Each row below holds a small network's activations on one record, seen along a few directions.
Each row is followed by the record's values for the fields NEVI, BIK, LABE, KUPA, KUL.
A field that a record lacks is written none.
Other fields move the rows too, some of them a lot.
In the rows, 500 means zero.
Random noise pushes rows far along 2 fixed directions. That doesn't count. These rows show it; they differ only by the noise:
[583 531 753 515 495 580 721 495 297 497 516 549 691 532 416 459 522 609
 510 632 646 639 506 533]
[484 548 636 687 529 395 463 462 357 546 436 503 602 410 322 540 604 537
 397 636 522 573 465 477]
[525 548 697 560 442 447 614 515 356 528 452 512 627 491 436 532 536 614
 454 605 604 641 537 504]
[600 530 776 475 475 606 774 509 291 489 526 555 703 558 447 450 502 631
 531 625 673 658 524 544]

[435 458 498 512 569 596 453 538 516 414 515 510 534 444 528 569 517 553
 522 523 395 478 455 516] => NEVI is vepak, BIK is sez, LABE is gufe, KUPA is pid, KUL is lera
[477 552 480 452 416 407 501 549 528 548 463 499 452 502 561 542 496 534
 478 457 511 542 589 480] => NEVI is roki, BIK is kofez, LABE is leki, KUPA is dapov, KUL is none
[596 512 606 478 321 342 628 499 513 602 438 486 503 617 508 478 449 573
 463 497 658 649 627 452] => NEVI is zipes, BIK is tafum, LABE is gufe, KUPA is nasag, KUL is vofan
[380 446 415 523 528 546 371 560 550 400 470 473 482 401 579 617 484 554
 511 470 345 441 479 537] => NEVI is vepak, BIK is sez, LABE is tur, KUPA is pid, KUL is lera
[580 594 672 500 473 463 591 477 357 558 499 537 581 498 419 454 573 499
 494 602 642 577 536 504] => NEVI is zipes, BIK is pekib, LABE is kikip, KUPA is dapov, KUL is none
[501 352 337 605 508 491 423 387 537 471 447 415 419 598 359 489 393 423
 418 410 390 433 433 440] => NEVI is tiveg, BIK is sez, LABE is tur, KUPA is rar, KUL is vofan
[445 477 435 587 746 625 339 468 488 470 608 532 500 347 418 439 619 392
 559 571 383 321 360 539] => NEVI is vipas, BIK is sez, LABE is zaz, KUPA is pid, KUL is vofan
[557 504 535 462 466 481 520 485 494 566 538 537 494 517 502 465 504 500
 526 527 560 489 503 494] => NEVI is vipas, BIK is ranit, LABE is gufe, KUPA is pid, KUL is vofan
[528 457 494 612 690 640 443 367 412 441 563 507 588 425 305 409 557 373
 504 533 435 424 332 474] => NEVI is fazud, BIK is sogir, LABE is kikip, KUPA is rar, KUL is vofan
[449 476 381 614 398 300 373 458 553 536 375 422 397 518 429 580 473 464
 360 443 452 499 514 455] => NEVI is tiveg, BIK is pekib, LABE is tur, KUPA is dapov, KUL is vofan
[518 504 540 450 584 604 497 500 474 483 578 564 567 433 535 441 552 459
 600 556 519 443 443 571] => NEVI is vepak, BIK is tose, LABE is vefi, KUPA is dapov, KUL is vofan
[555 388 368 545 521 553 433 396 522 498 491 494 448 604 352 461 454 414
 493 447 406 409 441 438] => NEVI is tiveg, BIK is kofez, LABE is tur, KUPA is dapov, KUL is none
[466 337 370 492 504 579 510 487 553 393 481 405 488 600 492 521 365 541
 505 384 376 465 474 492] => NEVI is tiveg, BIK is sez, LABE is vefi, KUPA is rar, KUL is vofan
[493 490 495 500 611 624 431 472 476 459 554 570 558 400 482 494 549 489
 554 547 416 427 410 528] => NEVI is vepak, BIK is ranit, LABE is gufe, KUPA is pid, KUL is lera
[440 362 429 507 498 576 532 562 559 353 484 411 526 525 512 560 434 595
 493 388 381 492 481 478] => NEVI is fazud, BIK is sez, LABE is zaz, KUPA is rar, KUL is lera
[472 492 414 760 611 309 221 367 491 596 461 496 431 366 241 507 626 344
 368 595 405 373 367 437] => NEVI is vipas, BIK is ranit, LABE is tur, KUPA is pid, KUL is vofan
[559 339 392 597 622 588 471 383 538 453 531 466 507 587 307 419 461 409
 493 460 403 403 388 457] => NEVI is tiveg, BIK is tafum, LABE is vefi, KUPA is rar, KUL is vofan
[428 514 563 542 634 631 562 546 391 391 532 494 599 399 483 522 518 553
 481 526 458 513 452 574] => NEVI is roki, BIK is sez, LABE is leki, KUPA is nasag, KUL is lera
[393 535 418 618 465 270 266 541 603 561 428 452 388 362 515 628 574 495
 408 478 425 466 534 456] => NEVI is vipas, BIK is tafum, LABE is kikip, KUPA is pid, KUL is vofan
[605 466 560 463 715 781 646 429 374 489 671 598 574 578 383 281 527 395
 622 630 550 389 369 582] => NEVI is der, BIK is sez, LABE is zaz, KUPA is bire, KUL is vofan
[489 531 538 554 517 458 453 487 424 527 478 487 528 453 450 509 553 514
 505 577 493 500 506 492] => NEVI is zipes, BIK is sez, LABE is vefi, KUPA is nasag, KUL is none
[548 593 592 423 427 448 586 505 477 586 508 577 501 526 588 466 501 507
 529 586 630 577 541 531] => NEVI is der, BIK is sogir, LABE is gufe, KUPA is dapov, KUL is vofan
[523 473 418 503 574 574 414 446 529 529 534 549 488 499 432 440 551 422
 553 505 432 404 448 461] => NEVI is roki, BIK is kofez, LABE is zaz, KUPA is dapov, KUL is none
[513 554 550 509 473 451 575 541 479 510 498 499 509 484 504 504 525 521
 456 475 576 544 534 518] => NEVI is tiveg, BIK is tafum, LABE is sovut, KUPA is rar, KUL is vofan
[355 471 360 555 420 322 349 565 653 436 385 365 422 435 582 654 453 559
 404 317 354 544 567 428] => NEVI is fazud, BIK is vop, LABE is leki, KUPA is dapov, KUL is lera
[525 424 531 486 565 670 659 514 454 386 569 479 599 526 458 437 458 540
 524 429 492 520 453 530] => NEVI is fazud, BIK is tafum, LABE is leki, KUPA is rar, KUL is lera
[590 464 531 498 604 715 630 440 415 433 563 550 593 552 385 420 485 479
 527 527 530 466 445 523] => NEVI is roki, BIK is kofez, LABE is kikip, KUPA is dapov, KUL is lera
[567 499 524 465 453 437 564 487 513 550 515 503 498 592 498 448 488 477
 503 531 594 512 521 506] => NEVI is vepak, BIK is pekib, LABE is vefi, KUPA is dapov, KUL is vofan
[584 452 664 497 690 768 643 435 322 380 627 585 722 450 386 383 532 504
 597 608 528 490 364 583] => NEVI is vipas, BIK is tose, LABE is tur, KUPA is dapov, KUL is lera
[591 466 555 453 429 555 642 463 424 495 488 540 576 605 467 472 421 544
 502 534 569 542 488 520] => NEVI is tuzu, BIK is ranit, LABE is tur, KUPA is dapov, KUL is vofan
[566 481 582 716 624 514 455 372 348 517 486 521 623 429 221 417 578 425
 428 613 517 495 395 485] => NEVI is zipes, BIK is tafum, LABE is tur, KUPA is nasag, KUL is vofan
[344 570 445 663 345 137 251 578 597 567 293 409 431 327 540 725 556 566
 306 445 438 587 603 440] => NEVI is roki, BIK is tafum, LABE is kikip, KUPA is nasag, KUL is vofan
[460 501 556 626 707 665 500 473 341 381 533 523 626 363 374 496 565 489
 466 603 438 453 380 563] => NEVI is roki, BIK is sez, LABE is kikip, KUPA is nasag, KUL is lera
[478 551 499 600 649 501 346 446 499 548 541 590 513 371 438 461 626 374
 513 614 469 429 404 511] => NEVI is vepak, BIK is vop, LABE is gufe, KUPA is dapov, KUL is vofan
[451 386 428 409 376 552 567 581 566 384 458 389 482 583 620 578 359 615
 514 321 431 548 567 475] => NEVI is fazud, BIK is sez, LABE is kikip, KUPA is rar, KUL is lera
[404 387 360 594 460 406 388 509 603 390 389 371 521 479 501 612 423 566
 429 364 349 532 504 442] => NEVI is fazud, BIK is vop, LABE is vefi, KUPA is dapov, KUL is lera
[482 561 325 592 433 254 284 459 616 651 407 478 302 512 437 549 529 407
 391 492 458 412 554 432] => NEVI is der, BIK is kofez, LABE is kikip, KUPA is dapov, KUL is vofan

Here are new rows. What are their fields?
[453 533 469 560 466 367 367 504 555 583 443 462 423 444 489 534 559 479
 467 507 487 487 547 454] => NEVI is zipes, BIK is sez, LABE is zaz, KUPA is nasag, KUL is vofan
[571 363 488 429 624 776 611 450 497 418 611 519 537 625 431 389 446 458
 611 466 458 419 410 501] => NEVI is tiveg, BIK is sez, LABE is zaz, KUPA is rar, KUL is vofan
[347 442 347 731 489 286 249 494 564 442 348 355 463 382 353 658 541 495
 303 401 316 478 457 426] => NEVI is fazud, BIK is pekib, LABE is kikip, KUPA is dapov, KUL is lera
[493 487 496 383 358 469 538 577 610 527 464 483 493 546 664 534 454 587
 549 405 534 573 612 489] => NEVI is roki, BIK is tafum, LABE is zaz, KUPA is nasag, KUL is vofan
[491 464 565 513 585 652 569 480 413 392 510 505 641 472 422 479 507 522
 504 516 473 530 442 539] => NEVI is roki, BIK is pekib, LABE is kikip, KUPA is dapov, KUL is lera
[480 449 399 448 419 512 524 544 587 437 458 452 436 569 548 580 416 557
 480 367 453 494 565 487] => NEVI is tiveg, BIK is kofez, LABE is kikip, KUPA is dapov, KUL is lera
[458 559 602 378 431 556 600 565 477 410 470 496 603 434 674 576 460 626
 540 470 533 629 570 535] => NEVI is roki, BIK is sogir, LABE is kikip, KUPA is dapov, KUL is lera
[427 541 421 502 472 357 336 540 620 557 475 484 412 406 618 548 539 468
 518 491 480 465 547 497] => NEVI is vipas, BIK is vop, LABE is vefi, KUPA is dapov, KUL is vofan
[600 488 578 360 427 583 666 527 508 538 563 558 485 649 597 439 440 521
 586 531 628 532 553 519] => NEVI is vepak, BIK is sez, LABE is gufe, KUPA is pid, KUL is vofan
[499 595 578 433 559 508 549 516 449 546 561 559 522 454 537 427 549 461
 551 558 561 503 487 576] => NEVI is der, BIK is tose, LABE is leki, KUPA is dapov, KUL is vofan
[552 533 503 469 494 496 463 460 516 585 528 548 472 546 501 447 533 431
 534 537 536 466 488 499] => NEVI is vepak, BIK is pekib, LABE is gufe, KUPA is dapov, KUL is vofan
[510 513 571 261 267 490 657 658 580 514 500 489 447 616 807 577 389 676
 601 426 612 616 693 522] => NEVI is vipas, BIK is sez, LABE is gufe, KUPA is pid, KUL is vofan
[682 398 520 426 567 740 688 397 467 497 626 542 510 692 387 300 430 378
 592 461 603 443 445 505] => NEVI is tiveg, BIK is tafum, LABE is kikip, KUPA is rar, KUL is vofan
[474 525 503 573 539 447 468 489 493 524 482 479 522 448 453 492 531 479
 442 484 487 531 495 491] => NEVI is roki, BIK is tafum, LABE is leki, KUPA is nasag, KUL is vofan
[582 520 534 569 624 547 464 383 421 593 582 583 522 521 325 358 596 340
 511 630 543 415 377 511] => NEVI is vepak, BIK is pekib, LABE is gufe, KUPA is dapov, KUL is vofan
[515 584 618 591 618 517 481 431 351 526 531 567 592 356 373 431 623 404
 471 632 563 492 406 548] => NEVI is roki, BIK is tose, LABE is kikip, KUPA is dapov, KUL is vofan
[465 331 404 744 629 568 368 403 463 377 460 436 582 439 217 517 522 456
 401 467 306 420 322 446] => NEVI is fazud, BIK is tafum, LABE is tur, KUPA is rar, KUL is lera
[524 422 473 476 441 499 582 505 536 499 502 462 460 626 473 485 443 514
 487 455 519 503 507 470] => NEVI is tiveg, BIK is sez, LABE is zaz, KUPA is rar, KUL is vofan
